A small network was shown many inputs. Here are its activations along a few directions, one row for each input.
Each table varies a few parts of the input and shows all the possible inputs, shuffled.
A made-up example of a description, with smaller parts first: one of 8 places around a ring, together with either a single point or one of 11 places around a ring or (one of 2 separate values, together with one of 6 places along a line).
Shared parts are said once, and a part with two or three values counts as separate values.
In the rows, zero is written as 128.

Other details of the inputs vary at random and push rows far along two fixed directions, the same in every table; ignore that.

Table:
row 1: [152 151 179 170 109  87 140  75 127 142  69 156  39 207 141]
row 2: [136 128 141 110 118 114 132 124 138 144  77 141 123 124 138]
row 3: [149 145 151 154 130 124 115 136 136 159 120 149 137 146 143]
row 4: [144 138 154 148 129 138 118 137 140 160 110 156 126 156 137]
row 5: [124  75 100 124 157 134 116 126 126  73 199  54  96 132  91]
row 6: [131 126 117  67 123 140 115 147 100 145 119 137 150  79 126]
row 7: [132 153 131 132 124 138 136 133 141 126  87 113 137 132 148]
row 8: [109 153 124  98 115 154 135 147 123 142 111 156 185  78  99]
row 9: [132 165 120 139 129 137 128 127 122 129  98 115 131 131 145]
row 10: [152 158 179 188 114 111 144  93 122 123  65 144  47 220 134]
row 11: [142  54 110 127 159 119 125 125 158 104 212  86 115 153  78]
row 12: [134 134 136 127 123 143 133 140 135 125  76 131 136 131 130]
row 13: [129 158 101  92 128 126 114 134 113 149 120 126 161  74 155]
row 14: [129  67  87 155 167 104 114 137 142  65 193  84 106 127  96]
row 15: [121 122 116  77  95 141 140 150 106 167 116 147 157  73 141]
row 16: [124  55  97 135 132  92 128 116 125 103 215  99  83 116 103]
row 17: [ 99  77 123 146 131 109 110 118 150  70 203  79 108 131  71]
row 18: [122 155 116 107 107 156 147 159 101 150 129 122 166  80 160]
row 19: [129 170 119  99 134 160 126 156  96 137 119 119 165  85 153]
row 20: [129 150 140 128 135 120 138  99 123 140 104 138 132 129 175]
row 21: [129 155 104  79 117 133 112 138 117 151 109 126 165  78 150]
row 22: [132 128 147 131 131 156 137 123 118 121  79 138 144 141 140]
row 23: [106 144 141 101  99 149 114 162 117 132 112 156 183  78 107]
row 24: [106 154 133 110 106 150 110 167 115 128 124 173 176  80 117]
row 25: [137  82 100 142 171 111 128 116 160 103 232  74 117 148 104]
row 26: [129 171 132 132 132 122 155 114 141 148 126 138 144 145 136]
row 27: [132 154 132 125 126 105 135 116 139 143  99 129 125 117 164]
row 28: [123  68  99 108 151 104 113 108 130  89 203  67  84 126  98]
row 29: [137 146 111  98 127 114 115 151 120 144 114 155 168  68 158]
row 30: [128 122 142 126  93 148 153 140 114 142  96 133 119 136 127]
row 31: [110 177 139 148 120 125 150 108 140 136 112 143 138 129 120]
row 32: [ 96  62 120 141 147 114 100 131 143  93 208  67 116 137  90]
row 33: [129 164 103  97 122 161 115 152 115 134 104 116 174  89 144]
row 34: [138 141  98  96 128 119 103 143 108 141 127 146 159  73 140]
row 35: [116  45  96 130 134 106 132 118 130 103 207 104  72 126  96]
row 36: [135 143 179 182  82 119 173  86 142 140  68 118  50 220 144]
row 37: [129  59  87 128 156 102 102 113 135  87 188  99  79 130  86]
row 38: [145 152 165 192 112 120 141  89 141 123  46 151  45 230 128]
row 39: [128 125 124  80 132 145 124 137 108 143 104 150 177  81 151]
row 40: [101 158 135 115 125 142 109 162 113 156 131 131 185  89 152]
row 41: [ 98  86 119 155 141 102 113 120 144  71 210  83 108 125  79]
row 42: [109 138 129 120 127 134  98 171 107 143 144 148 178  89 134]
row 43: [138 142 184 172 115  98 155  54 149 135  59 134  58 221 162]
row 44: [128 148 119  83 124 149 142 153 124 156 122 153 189  98 116]
row 45: [133 153 116  94 130 171 117 168  93 131 113 151 156  90 137]
row 46: [108 130 154 146 119 134 112 146 125 141 114 156 127 146 128]
row 47: [105 167 117 104 117 147 135 138 131 138 128 137 184  79 115]
row 48: [117 141 112  80  95 137 141 141 113 167 128 131 158  74 162]
row 49: [129 146 106 108 134 158 121 170 120 128 102 151 171  85 146]
row 50: [153 145 144 135 130 138 139 131 146 157 122 162 130 161 137]
row 51: [104 126 141 102 115 151 105 170 113 152 119 142 182  94 124]
row 52: [134 132 145 129 131 128 134 108 122 137  90 168 118 143 158]
row 53: [133  47 120 139 159 121 102 132 152 107 203  79 113 143  78]
row 54: [127 148 135 145 145 146 141 116 120 121 105 121 145 135 164]
row 55: [139 155 149 148 134 130 123 127 142 163 122 124 142 144 154]
row 56: [132  76  81 150 161 111 103 130 127  69 193  84 101 131  87]
row 57: [143 156 181 187 116 105 170  77 160 144  72 172  54 247 117]
row 58: [131 146 115 111 103 150 136 169  92 145 128 148 164  81 148]
row 59: [122  61  94 122 156  90 116 111 157  83 194  64  94 122 105]
row 60: [158 152 141 141 131 124 135 130 142 156 132 156 142 151 142]
row 61: [113  64  95 130 136  98 138 108 132 106 218  74  84 114 115]
row 62: [140 135 181 199 127 128 154  79 140 115  52 156  60 233 147]
row 63: [123 167 113  88 124 144 142 145 131 154 133 138 191  99 135]
row 64: [140 160 134 137 128 117 146 122 135 145 124 164 140 147 124]
row 65: [127  51  95 131 161  94 113 120 149  82 189  99  84 126  96]
row 66: [138 141 140 112 121 126 125 120 111 144  99 159  97 135 137]
row 67: [108 157 115 109 125 154 131 150 123 135 128 170 175  81 106]
row 68: [137 140 128 124 117 148 122 133 121 127  79 130 129 137 119]
row 69: [110  84 100 159 154 102 125 112 146  76 210 109 107 128  59]
row 70: [124 149 120 103 137 169 128 143 112 127 109 123 190  91 164]
row 71: [137 143 139 152 138 139 132 125 114 120  96 149 143 139 157]
row 72: [148 148 196 191 110 109 138  81 168 161  74 123  70 235 144]
row 73: [147 139 182 188 120  87 148  61 138 132  65 163  57 217 160]
row 74: [132 127 104  76 122 135 108 144 112 145 109 135 159  78 125]
row 75: [141 160 119  91 127 151 130 150 138 165 141 131 192 104 153]
row 76: [127 165 107 112 138 147 130 159 124 133 109 119 179  80 161]
row 77: [133 158 136 113 124 118 131 111 113 147 111 128 111 122 155]
row 78: [138 135 179 192  88 122 169  97 133 136  65 154  36 226 134]
row 79: [108  78 120 160 137  96 105 129 137  68 207 109 106 129  68]
row 80: [127  58 104 119 156 137 114 135 119  72 188  73  95 131  72]
Each input here is: one of 5 places around a ring, together with either one of 6 places around a ring or (one of 2 separate values, together with one of 5 places along a line).
Changing only the place on the ring of 5 turns row 71 into row 22. The same change can be made to row 56. Which row results?
> row 68
Changing only the place on the ring of 5 turns row 5 into row 10. The same change can be made to row 59. Which row results?
> row 29
Change only the choice among 2 separate values in row 29. List by row number the other rows that result.
> row 14
Change only the choice among 2 separate values in row 9. List by row number the other rows that result.
> row 13
Start at row 79 and move only the place on the ring of 6, one step at a time. The first step leads to row 42. Which rows follow, in order?
> row 3, row 60, row 64, row 69

Table:
row 81: [124 131 125 137 136 124 122 131 134 125 148 119 141 124 128]
row 82: [134 128 107 105 140 135 130 130 122 128 138 112 145 104 144]
row 83: [127 130 102 107 136 126 129 128 122 121 143 108 141  95 140]
row 84: [132 108 114 129 150 133 115 142 136 116 163 127 147 122 109]
row 85: [127 111 105 100 129 134 118 144 108 125 146 128 135  92 127]
row 86: [125 109 156 177 124  99 133  97 148 113 130 127  72 188 107]
row 87: [122 105 102 108 134 120 126 125 120 111 153 113 122  99 119]
row 88: [126 125 120 120 133 134 114 149 127 125 144 150 152 107 109]
row 89: [120 181 133 101 106 148 128 157 110 166  97 175 188  79 155]
row 90: [139 127 163 170 124 117 136 108 146 135 108 138  92 192 127]
row 91: [133 100 120 130 138 119 119 122 124 109 134 128  99 134 111]
row 92: [126 207 149 105  97 147 140 145 121 186  69 165 185 100 171]
row 93: [108 131 116 125 129 152 121 154 122 104 141 115 162 100 107]
row 94: [116 146 177 177  99 128 143 107 135 118  66 149  83 192 104]
row 95: [139 158 164 160 122 126 137 113 140 147  92 143 118 176 146]
row 96: [134 102 103 108 141 129 127 131 124 119 152 109 129 110 127]
row 97: [122 110 109 106 131 127 116 139 111 119 142 122 135  90 132]
row 98: [121 143 176 169  98 135 139 116 131 124  67 155  89 190 101]
row 99: [133 112 115 119 143 130 121 130 122 119 142 107 129 119 143]
row 100: [119 114 126 140 130 112 132 117 140 115 153 126 115 137 105]
row 101: [144 135 156 148 117 121 137 110 129 143  77 139  90 173 152]
row 102: [132 100 126 129 128 118 121 124 120 116 132 124  98 134 121]
row 103: [137 115 119 134 149 122 124 116 132 111 133 112 112 142 134]
row 104: [135 110 119 134 142 122 130 115 129 115 144 102 106 141 138]
row 105: [130 114 119 126 140 131 129 135 138 125 159 123 141 125 113]
row 106: [133 129 166 168 113 111 134 108 141 134 102 150  85 185 118]
row 107: [121 107 134 132 120 117 130 124 139 128 150 125 110 141 103]
row 108: [134 138 146 145 120 114 133 105 127 127  83 146  92 155 136]
row 109: [118 117 131 136 127 153 123 149 126 111 128 124 142 130 100]
row 110: [140 143 170 174 117 117 146 102 146 145  93 146  89 199 134]
row 111: [134 137 156 185 134 100 137  88 155 116 111 128  80 200 119]
row 112: [129 125 118 129 145 131 131 129 139 123 160 114 145 126 120]
row 113: [133 119 126 147 152 124 122 121 143 113 151 119 128 149 115]
row 114: [122 112 121 127 130 127 122 140 127 123 160 134 132 118 109]
row 115: [128 114 102 120 150 121 117 126 126 105 150 106 128 108 129]
row 116: [132 120 116 106 131 131 130 124 126 133 137 102 131 115 143]
row 117: [136 218 149 104 106 165 137 158 112 191  62 182 206  96 185]
row 118: [119 110 113 129 142 122 114 136 133 108 163 132 140 111 102]
row 119: [133 161 151 133 104 118 147 101 130 151  74 129 103 151 161]
row 120: [122 182 149 123 109 170 132 157 117 145  72 154 178 116 141]
row 121: [115 108 127 131 124 113 130 121 139 122 157 117 117 130 106]
row 122: [121 137 114 125 136 131 124 140 129 127 159 120 157 104 130]
row 123: [127 116 112 122 138 121 120 127 122 114 143 104 124 111 139]
row 124: [124 111 126 133 129 120 129 128 137 120 154 132 120 133 101]
row 125: [135  95 115 130 140 122 127 122 126 115 150 107 103 137 128]
row 126: [122 113 118 107 118 120 129 121 121 128 132 115 115 109 128]
row 127: [131 108 107  94 130 136 124 139 120 134 145 109 141  97 135]
row 128: [126 160 121  94 110 141 127 145 101 153  96 154 160  79 160]
row 129: [125 105 118 118 135 131 125 140 137 131 167 112 142 119 113]
row 130: [136 211 146 107  97 146 141 136 106 180  41 168 164 102 195]
row 131: [124 126 117 112 137 137 126 141 133 136 160 111 160 108 127]
row 132: [131 115 112 106 126 127 127 130 116 125 133 128 122 109 122]
row 133: [136 112 104 106 146 138 115 144 119 120 139 125 145 100 132]
row 134: [124 107 109  92 121 130 122 138 114 131 143 120 131  93 123]
row 135: [124 128 125 146 137 114 135 114 145 116 153 112 120 143 116]
What do these inputs look like to the network?
> one of 5 places around a ring, together with either a single point or (one of 2 separate values, together with one of 5 places along a line)
Changing only the place on the ring of 5 turns row 112 into row 100. The same change can be made to row 99. Which row results?
> row 97
Changing only the place on the ring of 5 turns row 118 into row 84. The same change can be made to row 121. Which row results?
> row 129
Change only the choice among 2 separate values in row 115. List by row number the other rows that result.
> row 111
Start at row 94 and move only the place on the ring of 5, one step at a time. The first step leads to row 98. Which rows follow, in order?
> row 109, row 120, row 93
Which other rows agree with row 98 in the place on the ring of 5? List them by row number.
> row 85, row 88, row 91, row 102, row 106, row 107, row 114, row 124, row 132, row 134
Change only the place on the ring of 5 in row 127. List by row number the other rows that result.
> row 116, row 119, row 126, row 134
Change only the place on the line of 5 in row 95. List by row number the other rows that result.
> row 112, row 113, row 117, row 131
Change only the choice among 2 separate values in row 83. List by row number the other rows that result.
> row 135
